0 8 -11 34 45 6 -5 17 39 14 37 -4 34 27 -22 11 34 -26 16 -16 : D
-5 3 -7 2 22 14 -8 40 12 47 -38 -4 31 1 7 -4 -6 -21 3 -17 : V
4 32 33 -4 -5 23 22 11 -11 18 64 14 25 -13 -57 9 -23 -39 0 34 : K
-12 -8 19 14 23 12 -3 17 19 13 -5 2 24 1 -18 -4 9 -35 14 5 : Q
-9 6 6 -5 22 15 -14 20 4 67 -37 -2 35 -11 14 -6 -12 -33 3 -16 : E
6 39 6 -10 -12 12 20 49 -5 34 -7 6 16 -2 -15 0 -20 9 -11 12 : P
-2 8 -11 15 11 6 6 56 22 10 -35 -11 24 9 -16 -7 -1 17 0 -13 : L
-28 -10 15 -13 -8 5 9 25 -9 9 -36 -33 36 -28 -38 -13 -45 4 -9 -13 : N
8 49 6 -10 5 33 8 13 -3 62 19 28 28 -1 1 13 -17 -43 5 21 : U
-21 -16 -7 4 10 -1 1 54 11 12 -83 -29 25 -10 -6 -27 -16 24 -9 -23 : T
-1 -7 -5 -16 -1 7 4 50 -1 33 -65 -3 7 -15 10 -22 -10 -19 1 10 : Z
-8 11 11 37 16 -6 22 44 42 -22 22 -25 30 29 -65 -4 6 55 -14 -32 : W
gone L: 6 6 15 17 22 11 -1 9 -11 10 -11 -2 8 -16 -35 24 56 0 -7 | -13
at: 4 67 | E, 8

-14 59 -43 40 : B
-45 -40 -69 -1 : C
20 -25 15 20 : G
5 -26 -68 -40 : F
-24 -44 62 -21 : S
39 15 27 -38 : H
-39 -4 28 38 : M
-9 19 13 -37 : J
loc: -25 | G, 1
both H G:  | 15
loc: -39 | M, 0
asked: -45 -40 | C

17 3 6 0 -62 = mon
-2 0 5 -1 -9 = Fum
-10 -8 -12 22 14 = Nibo
-31 -2 -3 -4 71 = dipak
-10 -16 4 -6 11 = kivum
-1 1 -1 -22 -12 = tovu
-8 -19 3 -4 6 = lur
-2 -9 -2 -6 11 = zom
-3 11 -2 -1 -6 = Meze
15 -7 -9 11 -57 = Ker
-2 -7 -1 21 -10 = sovog
both Meze tovu:  | -1
at: -2 -7 -1 21 | sovog, 0
both tovu Fum:  | -1
both tovu sovog:  | -1

-59 -6 -20 -20 -11 -3 -12 -87 -35 -12 -96 -32 8 0 1 -58 = R
21 -58 -1 16 -13 -47 0 41 -49 -20 37 -19 13 -2 -6 24 = Y
26 -49 -27 -64 15 24 -42 14 41 -20 37 -20 2 51 -17 37 = X
both X R:  | -20
at: 37 -20 | X, 10
asked: 37 -20 2 51 -17 | X
loc: 13 | Y, 12
asked: -59 -6 -20 -20 -11 -3 -12 -87 -35 -12 -96 -32 8 0 1 -58 | R
asked: 41 -49 -20 37 | Y

-5 3 3 2 -1 2 2 -5 -1 -> sol
-8 0 -1 -3 2 1 -2 -4 3 -> bano
87 -57 -66 45 -57 -30 38 -68 -54 -> goli
-39 -23 -7 -59 -23 -46 -49 7 -32 -> rolu
-24 19 -11 -26 -47 -42 -16 16 -47 -> kip
-12 2 0 -1 3 7 -1 -9 3 -> pef
25 -31 -23 -10 -7 -17 -14 -9 -12 -> Zefif
3 7 2 -6 1 9 -5 -13 2 -> Detop
asked: 7 2 -6 1 | Detop
asked: -12 2 0 -1 3 7 -1 -9 3 | pef
asked: -59 -23 | rolu

